These are the activations of a small neural network, seen along a few directions. Each row is one input.
In each table, some parts of the input vary, and every possible input appears once, in random order.
A made-up example of a description, with smaller parts first: values(2) and (point or line(11) or (ring(5) and line(6))).
Shared parts are said once, and a part with two or three values counts as separate values.

Other details of the inputs shift rows strongly along two fixed directions, in all tables alike. That doesn't count.
To show where, the next rows are all for the same input, with only those details redrawn:
[-15  20 -36  11  -2  11   1   2 -23  -7 -24   8  -4   2]
[  1  -3 -15   7  33  21   6   1  20 -18   4  17  -9  27]
[ -3   8 -20  -8  -5 -18 -11  -6  -9  10  41   6   0  -7]
[-10  10 -29  22  25  35  13   7   0 -24 -44  16 -10  26]
[  1  -4 -14   8  35  22   5   1  20 -17   4  17  -9  27]
[-12  20 -31  -9 -26 -27 -14  -6 -32  17  32   1   3 -22]
[-28  35 -52  17 -25  11   4   4 -50  -3 -53   2  -2 -12]
[ 12 -12  -1 -14  27 -12  -9  -8  29   0  69  14  -4  16]

Table:
x1: [  2  15  19 -13 -41 -44 -17  -3 -17  25  49  -3   8 -29]
x2: [  4  -3 -11   0  26   5  -2  -2  17  -8  28  14  -6  17]
x3: [-24  19 -26   1 -44   6  11  15 -42  -1 -75 -18   0 -28]
x4: [-10   2  10  -5 -40 -16 -11   0 -26  31   8 -26  10 -33]
x5: [ 12   2   1  23  19  47  18  14  10 -21 -56  16 -14  33]
x6: [  2 -10  18  -8 -15 -25 -10 -18   1  32  30 -12   8 -14]
x7: [ 11 -12  34   4  29  27   7  14  40 -25  -3   8  -3  27]
x8: [  0 -19  18   4  28  21   6  -8  26  -4 -26 -10  -3  20]
x9: [  9  -1  -5  18  18  40  16   1   7 -23 -60  15 -14  35]
x10: [ -2  -5  15   9 -12  -2   0  -3  -1  22  -1 -10   4  -8]
x11: [ 37 -24  36 -22  22   1  -8   2  46   1  68   7  -3  22]
x12: [ -2  19 -16 -11 -41  -5 -13   2 -36   9 -14 -14   4 -25]
x13: [  8   8   8   3 -36 -32  -9  -3 -34  24  21 -10  14 -38]
x14: [  9 -11  26   8  32  16   9  -2  37 -24 -10  15  -7  34]
x15: [-36  18 -42  15  -9  12  21  13 -30  -7 -67   5  -3  -5]
x16: [  9  -9  11 -18 -17 -34   3 -10   7  18  32  -2  -3 -14]
x17: [-10  19 -18  22 -33  -1   5  -3 -54   4 -58  -9   9 -26]
x18: [  9   3  13 -13 -42 -38 -17  -1 -30  27  48 -20  20 -46]
x19: [-10  10 -13  21  -5  23  12   2 -33 -17 -84 -11   3  -5]
x20: [-19   4  -2  -4 -34  -8 -11  -1 -29  19 -21 -29   9 -30]
x21: [  6 -17  10  -5  21  11  18   3  28 -15 -30   0 -11  20]
x22: [ 29 -31  40 -19  19 -19   5  -2  51   7  67  10  -7   9]
x23: [ -5   8   9  -9 -16  -6 -11   6  -3  -6  -3  -9   7 -10]
x24: [ 19 -14   9  -3  29  27   4  -3  28 -21 -15   7 -15  34]
x25: [  5  -2  15 -32 -49 -49 -12   0 -13  34  62 -17   7 -45]
x26: [ 15 -19  19   8  33  28   6   6  22 -24 -19  -5   5  12]
x27: [-11 -14   3  -2  30  -7  -5  -8  23  13  37   3   4   7]
x28: [  7 -17   7   4  48  -1  -1  -2  27  -9  37  13   6  13]
x29: [ -5   8   7 -10 -13 -15  -7  -4  -7  -5  -8  -5   2  -3]
x30: [ -6  -5   3  -1  31  -6  -4   2  28 -13  34  18   3  20]
- Changing only one part turns x12 into x20. The same change can be made to x2. Which row results? => x27
- What do these inputs look like to the network? => values(5) and (point or ring(5))
- Which other rows agree with x17 in the values(5) part? List them by row number. => x13, x18, x19, x26, x28
- Which other rows agree with x29 in the values(5) part? List them by row number. => x1, x7, x14, x23, x30
- Start at x8 and move only the ring(5) part, one step at a time. The first step leads to x6. Which rows follow, in order? => x10, x4, x20

Table:
x31: [-12  -9  17  17   9  38  14   9   2 -13 -82 -20   7   2]
x32: [-17  -1   4  11 -22  10   7  -1 -27  12 -68 -27   8 -18]
x33: [ 22  -3   1 -19   0 -18  -8  -9  13   3  55  14  -7   7]
x34: [ 19 -13  32 -16 -13 -17  -6   3  14   8  35  -7   2 -11]
x35: [ -1  10   6  -1 -39  -8   1   1 -23  13 -26 -11   1 -20]
x36: [ -5  28  -9  -8 -73 -28  -5   1 -54  26 -16 -13   4 -40]
x37: [  8   6   4  18  16  21   3   6   0 -20 -19   8   3  11]
x38: [ -4  -1 -18  17  23  18   4  -2  -1  -9 -14  11  -1  15]
x39: [ 25  -5  11 -26   4 -24 -14  -3  22  -2  75  13  -3   6]
x40: [-29 -16  -3  10  46   3   8  -4  30  -3   4   2   5  13]
x41: [ 24  -9  31 -19 -14 -18  -4   7  17   3  41  -1  -1  -6]
x42: [  6 -12   1  -2  44   8  -8   0  36 -11  54  19  -1  24]
x43: [ 10   2   1  17  16  18   4   0  -1 -11 -19   9   0  13]
x44: [-21  25  -7   4 -62 -13  -2   5 -58  17 -52 -30  10 -46]
x45: [ 23 -12   6 -27  30  -7  -5   2  47 -19  63  23 -15  31]
x46: [-23  28 -47  -4 -41 -30 -15  -9 -57  33  24  -7   7 -37]
x47: [ -1   7  -6 -14 -19 -42 -26  -9 -18  24  77  -3  15 -28]
x48: [ -5  15 -36   7  10  32  17   6   0 -27 -52  18 -22  30]
x49: [  2 -16  19  26  32  55  24   9  26 -26 -87  -3 -12  33]
x50: [-23 -23  -6   9  53   3  10 -10  33   3   7   5   0  19]
- Changing only one part turns x41 into x36. The same change can be made to x45. Which row results? => x48
- What do these inputs look like to the network? => values(2) and (point or line(4) or line(5))
- Which other rows does x31 become when the line(4) part takes its other values? List them by row number. => x34, x41, x44
